Each row below holds a small network's activations on one input, seen along a few directions.
Each table varies a few parts of the input and shows all the possible inputs, shuffled.
Descriptions start from the smaller parts, as in this example, which fits no table here: one of 4 places along a line, together with either a single point or (one of 2 separate values, together with one of 5 places around a ring) or one of 11 places along a line.
Shared parts are said once, and a part with two or three values counts as separate values.
In the rows, 100 means zero.

Other details of the inputs vary at random and push rows far along three fixed directions, the same in every table; ignore that.

Rows:
R1: 125 101 109 110 66 150 56 71 78 122 106
R2: 100 115 121 65 100 89 124 138 110 93 147
R3: 135 91 108 98 94 103 79 112 94 90 94
R4: 59 121 102 68 118 60 157 108 117 92 143
R5: 89 104 104 143 107 75 92 83 107 85 70
R6: 156 80 99 60 113 106 107 150 74 95 112
R7: 155 81 80 83 120 101 106 145 76 88 55
R8: 80 100 91 103 129 61 154 87 106 89 83
R9: 50 129 113 74 101 106 101 100 101 123 168
R10: 58 127 117 94 114 56 147 114 128 84 134
R11: 99 108 106 63 103 119 85 126 86 118 137
R12: 83 112 103 110 115 46 120 114 127 65 87
R13: 89 105 102 150 114 86 109 82 99 98 60
R14: 73 107 95 112 132 51 149 99 107 86 99
R15: 161 67 82 90 76 142 89 102 73 94 96
R16: 106 107 110 72 114 86 118 126 118 97 99
R17: 99 114 120 75 94 118 88 121 101 114 131
R18: 74 117 103 123 85 140 84 52 93 133 75
R19: 124 83 84 98 141 65 126 122 99 85 52
R20: 102 103 91 66 107 93 141 108 94 97 109
R21: 88 106 103 130 81 127 73 38 96 120 75
R22: 74 94 79 142 111 84 85 94 110 81 66
R23: 72 111 80 139 118 84 116 81 91 101 58
R24: 86 108 93 131 109 82 82 79 118 94 43
R25: 156 86 115 65 105 101 115 150 91 88 113
R26: 154 69 73 82 103 100 101 137 99 70 69
R27: 168 86 88 91 93 108 135 128 79 80 55
R28: 129 100 97 82 77 109 112 93 97 88 90
R29: 86 115 104 137 80 128 47 70 92 116 80
R30: 64 113 108 71 124 57 158 103 116 94 148
R31: 80 93 77 150 105 89 87 90 103 81 62
R32: 103 105 103 41 119 89 117 137 107 103 133
R33: 83 100 90 145 127 86 96 86 86 105 58
R34: 83 83 103 57 66 59 125 141 118 126 137
R35: 89 111 91 150 96 84 93 78 102 83 54
R36: 86 109 109 130 90 136 82 55 89 133 84
R37: 71 118 130 68 97 98 79 87 129 116 156
R38: 160 62 76 86 93 102 130 113 89 67 80
R39: 70 118 124 93 81 147 82 53 98 146 133
R40: 74 86 82 141 123 79 87 75 120 91 57
R41: 175 77 104 84 84 136 60 119 78 100 80
R42: 63 125 122 94 81 133 39 73 111 133 132
R43: 74 97 73 151 101 85 105 75 106 80 62
R44: 126 78 64 121 101 79 133 105 99 58 51
R45: 85 104 96 137 103 135 63 67 70 135 83
R46: 172 89 95 90 74 153 90 121 62 108 78
R47: 72 120 125 76 82 100 103 74 118 109 163
R48: 133 96 108 98 85 106 92 105 91 89 110
R49: 52 106 101 79 118 54 121 120 142 73 143
R50: 66 99 81 105 108 57 149 87 128 65 95
R51: 155 50 90 85 53 114 80 130 73 142 78
R52: 64 127 113 85 99 51 141 102 134 73 143
R53: 65 99 110 98 91 139 41 75 107 130 144
R54: 73 100 92 132 139 77 96 88 101 107 56
R55: 164 82 111 80 95 141 75 127 77 114 85
R56: 111 87 101 84 83 122 87 108 94 96 152
R57: 109 104 125 61 103 119 90 112 108 123 134
R58: 101 109 115 72 114 84 118 133 117 93 111
R59: 97 111 106 67 99 120 90 123 84 118 143
R60: 68 121 132 106 89 139 60 77 97 143 143
R61: 79 88 85 152 114 78 94 85 107 80 71
R62: 93 104 99 149 111 90 114 75 98 100 54
R63: 127 103 96 94 78 108 105 94 94 88 90
R64: 60 102 112 104 87 138 41 75 104 129 153
R65: 70 103 87 136 80 135 56 69 92 113 102
R66: 152 73 91 69 87 105 120 132 91 72 134
Each input here is: one of 2 separate values, together with either a single point or (one of 4 places along a line, together with one of 8 places along a line).
Q: Changing only the choice among 2 separate values turns R18 into R39. The same change can be made to R7. Which row results?
A: R54
Q: Changing only the choice among 2 separate values turns R33 into R59. The same change can be made to R47. Which row results?
A: R63
Q: Change only the place on the line of 4 in R24. List by row number the other rows that result.
A: R16, R26, R32
Q: A walk changes only the place on the line of 4. It starts at R50 and steps to R28. List the rest of the walk in order.
A: R18, R20
Q: Change only the choice among 2 separate values in R25. List by row number the other rows that result.
A: R17

Rows:
R67: 77 105 110 114 116 61 114 110 112 81 110
R68: 64 111 105 111 112 122 88 76 99 120 123
R69: 68 109 94 123 114 97 79 86 106 87 97
R70: 90 107 112 121 99 95 90 76 105 108 69
R71: 95 82 65 124 110 78 109 104 95 95 57
R72: 46 115 112 94 89 84 108 93 121 127 127
R73: 61 117 111 105 111 123 81 76 107 115 133
R74: 67 107 102 85 111 68 115 102 140 81 115
R75: 96 93 95 64 81 128 91 105 96 128 128
R76: 106 106 121 81 99 112 108 117 95 111 142
R77: 140 71 80 98 113 97 110 127 77 79 82
R78: 85 105 113 102 109 64 130 96 115 97 90
R79: 93 109 116 71 86 93 84 122 118 99 155
R80: 129 86 89 101 100 88 118 137 75 88 85
R81: 120 90 109 78 104 80 121 139 93 86 132
R82: 76 100 94 103 100 62 120 118 110 102 108
R83: 129 99 94 101 106 133 83 107 88 87 90
R84: 66 99 102 85 113 66 121 99 136 89 117
R85: 94 108 95 110 128 76 123 86 110 83 77
R86: 85 88 89 99 98 107 79 92 101 117 116
R87: 97 101 122 66 84 98 97 114 119 111 140
R88: 102 115 107 144 98 134 60 80 89 108 68
R89: 124 84 106 93 76 130 74 102 90 129 94
R90: 84 93 77 134 99 131 68 80 69 121 71
R91: 121 100 115 79 73 129 68 110 105 112 113
R92: 84 108 106 51 94 107 118 104 102 115 144
R93: 79 113 87 120 112 108 104 71 89 117 73
R94: 152 107 106 91 105 92 115 123 96 74 78
R95: 93 105 92 124 115 111 95 67 91 113 68
R96: 88 90 93 124 109 59 111 107 111 95 82
R97: 141 75 83 98 113 98 103 127 82 71 81
R98: 137 106 99 87 96 143 73 92 84 102 92
R99: 86 110 97 140 104 111 97 89 83 117 70
R100: 137 103 114 89 78 134 69 99 88 108 85
R101: 103 101 92 110 115 81 110 91 112 74 56
R102: 146 90 97 105 101 93 97 135 87 68 78
R103: 140 87 93 119 35 140 94 68 80 87 111
R104: 76 114 110 106 85 115 89 77 92 135 93
R105: 120 88 100 62 109 85 133 117 104 88 109
R106: 146 92 105 101 110 95 118 132 91 77 85
R107: 69 94 97 88 113 68 126 99 128 97 111
R108: 78 99 84 126 105 98 68 83 111 96 80
R109: 86 87 82 116 118 66 105 101 117 82 83
R110: 139 105 114 77 106 85 126 123 99 84 105
R111: 95 91 94 126 108 61 104 107 114 87 74
R112: 122 97 95 68 95 139 103 122 75 112 131
R113: 98 96 93 80 55 113 127 74 109 73 170
R114: 58 133 119 97 94 110 98 76 99 137 130
R115: 131 104 113 93 90 130 87 95 78 124 100
R116: 82 102 98 116 108 104 88 67 106 106 70
Q: Describe the family of inputs behind these rows.
A: one of 2 separate values, together with either a single point or (one of 4 places along a line, together with one of 6 places around a ring)
Q: Changing only the choice among 2 separate values turns R113 into R103. The same change can be made to R86. Which row results?
A: R96
Q: Changing only the choice among 2 separate values turns R83 into R88. The same change can be made to R112. Which row results?
A: R99
Q: A walk changes only the place on the ring of 6. It starts at R107 and steps to R105. List the rest of the walk in order.
A: R95, R68, R77, R86
Q: Change only the place on the line of 4 in R111. List by row number the other rows that result.
A: R79, R82, R96

Rows:
R117: 162 78 93 85 100 92 104 144 95 70 78
R118: 65 109 106 92 104 87 112 98 113 112 125
R119: 93 113 118 91 89 133 66 89 94 129 124
R120: 122 107 118 60 90 124 91 115 90 115 136
R121: 120 93 89 104 104 118 103 98 79 113 72
R122: 141 83 84 89 117 69 153 134 93 76 61
R123: 145 80 89 95 119 53 130 146 109 51 67
R124: 81 100 89 127 121 78 125 86 99 100 55
R125: 118 91 88 139 99 124 55 88 86 101 47
R126: 89 106 104 105 42 147 75 47 98 105 151
R127: 72 118 118 94 108 83 109 100 119 103 122
R128: 88 106 106 89 86 138 72 83 85 140 122
R129: 72 99 90 126 114 73 108 90 107 99 75
R130: 39 120 103 112 116 80 112 76 114 115 112
R131: 86 102 91 141 121 73 98 93 110 82 53
R132: 130 81 92 78 90 121 82 122 89 102 115
R133: 146 85 93 115 92 136 60 104 77 105 63
R134: 180 80 94 84 98 122 98 136 72 88 71
R135: 81 90 82 133 113 70 102 96 112 88 61
R136: 60 120 118 109 93 122 58 72 104 132 122
R137: 122 101 112 67 103 96 109 130 103 90 131
R138: 89 98 106 59 105 68 127 132 119 87 151
R139: 87 103 97 134 120 73 105 93 109 86 59
R140: 45 128 117 118 120 82 109 71 118 112 100
R141: 110 96 98 111 110 80 100 111 106 84 77
R142: 77 110 108 85 94 114 95 91 99 128 129
R143: 123 86 91 92 58 101 117 89 111 58 137
R144: 62 125 120 109 93 130 64 65 101 140 116
R145: 72 101 99 100 110 78 113 101 111 99 110
R146: 143 97 99 106 96 143 77 95 70 117 63
R147: 63 114 107 88 109 91 113 92 109 116 132
R148: 121 106 116 65 93 123 92 121 92 107 137
R149: 159 71 72 134 52 134 89 72 79 68 62
R150: 111 95 83 130 100 133 81 77 71 124 45
R151: 144 93 100 71 51 132 125 86 90 80 140
R152: 97 104 114 66 109 73 114 131 124 79 148
R153: 93 103 110 103 89 131 51 89 99 118 114
R154: 142 85 96 112 90 136 60 104 78 106 67
R155: 110 104 106 101 92 131 67 97 87 114 101
R156: 77 114 113 120 95 132 60 71 94 130 96
R157: 129 85 87 111 93 135 78 98 72 118 71
R158: 85 108 98 134 125 70 117 88 108 89 53
R159: 96 99 99 72 117 61 147 132 113 79 125
R160: 28 120 110 106 113 78 110 79 123 116 131
R161: 80 95 83 138 119 75 108 88 103 94 57
R162: 106 111 114 93 90 145 65 86 84 132 113
R163: 124 111 120 51 92 132 97 118 88 115 144
R164: 104 85 82 112 109 84 101 112 101 84 77
R165: 108 101 111 69 110 63 129 138 122 73 129
R166: 95 92 85 129 96 124 65 83 86 116 71
R167: 100 94 101 65 105 67 131 136 117 83 137
R168: 88 94 105 61 106 69 124 133 121 83 152
R169: 82 98 87 129 120 75 120 88 100 98 58
R170: 126 102 118 60 83 129 80 122 93 113 142
R171: 156 69 83 83 101 94 114 142 86 77 80
R172: 123 108 117 60 102 100 122 125 101 99 125
R173: 102 102 105 56 114 67 152 130 109 89 131
R174: 93 96 82 149 80 77 135 56 112 59 71
R175: 137 83 98 62 85 131 83 128 84 109 133
R176: 52 112 106 113 89 126 62 68 101 140 119
R177: 36 134 123 105 116 82 107 72 123 118 122
R178: 79 90 81 135 117 63 105 95 112 84 58
R179: 104 92 90 108 110 84 116 108 96 96 77
R180: 117 94 86 120 71 93 136 69 103 64 91
R181: 26 121 105 112 112 79 101 77 122 114 129
R182: 87 110 96 131 123 76 114 89 104 90 56
Q: Changing only one part turns R153 into R158. The same change can be made to R135. Which row results?
A: R142
Q: Describe the family of inputs behind these rows.
A: one of 6 places along a line, together with either a single point or (one of 2 separate values, together with one of 5 places along a line)
Q: Change only the choice among 2 separate values in R165. List by row number the other rows that result.
A: R167
Q: Change only the choice among 2 separate values in R122. List by row number the other rows that result.
A: R172
Q: Change only the place on the line of 6 in R160. List by row number the other rows that result.
A: R124, R145, R168, R169, R171
Q: Change only the place on the line of 6 in R149. List by row number the other rows that result.
A: R126, R143, R151, R174, R180

Rows:
R183: 124 89 93 107 134 93 81 136 87 106 46
R184: 48 110 103 119 111 55 124 85 123 99 107
R185: 165 74 89 102 85 115 86 124 78 87 69
R186: 111 87 91 91 118 58 151 126 106 69 100
R187: 88 99 101 95 84 145 67 72 88 133 119
R188: 69 111 104 115 127 43 145 90 133 74 86
R189: 71 97 91 113 126 37 152 99 130 73 84
R190: 71 115 103 136 95 108 81 62 104 115 67
R191: 74 117 99 142 98 116 80 66 94 114 72
R192: 176 79 94 85 87 117 102 123 78 89 65
R193: 87 93 81 139 107 71 117 87 106 89 40
R194: 116 106 122 57 93 88 123 127 107 93 152
R195: 83 119 132 46 93 110 110 109 110 110 196
R196: 158 91 97 83 90 132 97 119 71 94 97
R197: 134 95 86 113 104 96 116 106 92 79 50
R198: 152 80 86 82 87 129 98 121 68 99 99
R199: 99 100 109 64 87 91 121 125 104 100 149
R200: 131 84 78 128 110 90 105 109 88 71 51
R201: 95 101 118 49 90 98 119 121 109 107 181
R202: 86 106 98 107 78 145 65 79 82 134 115
R203: 127 93 97 64 75 141 87 112 83 116 128
R204: 66 103 100 124 125 38 136 100 132 68 95
R205: 48 118 123 77 91 105 83 80 128 118 173
R206: 47 127 119 100 147 64 106 111 119 119 98
R207: 147 85 100 83 76 126 82 126 82 96 107
R208: 65 110 101 76 108 76 130 100 118 94 140
R209: 52 125 105 134 93 141 54 38 96 136 92
R210: 109 97 106 88 77 130 64 92 97 116 118
R211: 69 103 93 138 104 109 72 61 106 106 75
R212: 65 103 95 135 91 112 72 56 101 129 75
R213: 115 101 101 100 111 55 148 126 110 66 85
R214: 89 107 100 103 78 145 53 78 94 123 113
R215: 131 84 78 114 107 93 105 107 93 72 56
R216: 80 110 105 83 104 71 124 119 120 78 141
R217: 173 77 86 99 100 120 105 114 74 82 50
R218: 145 93 112 76 83 136 87 112 81 110 121
R219: 108 100 111 52 87 88 115 131 116 85 152
R220: 75 100 90 133 145 74 94 108 97 120 35
R221: 51 112 104 145 92 137 43 45 97 132 100
Q: Describe the family of inputs behind these rows.
A: one of 3 separate values, together with either a single point or (one of 2 separate values, together with one of 6 places around a ring)
Q: Changing only the choice among 3 separate values turns R191 into R202. The same change can be made to R192. Which row results?
A: R212
Q: Which other rows agree with R204 in the choice among 3 separate values? List them by row number.
A: R183, R185, R200, R205, R207, R210, R211, R214, R215, R216, R219, R221
Q: Change only the choice among 3 separate values in R213. List by row number the other rows that result.
A: R199, R207
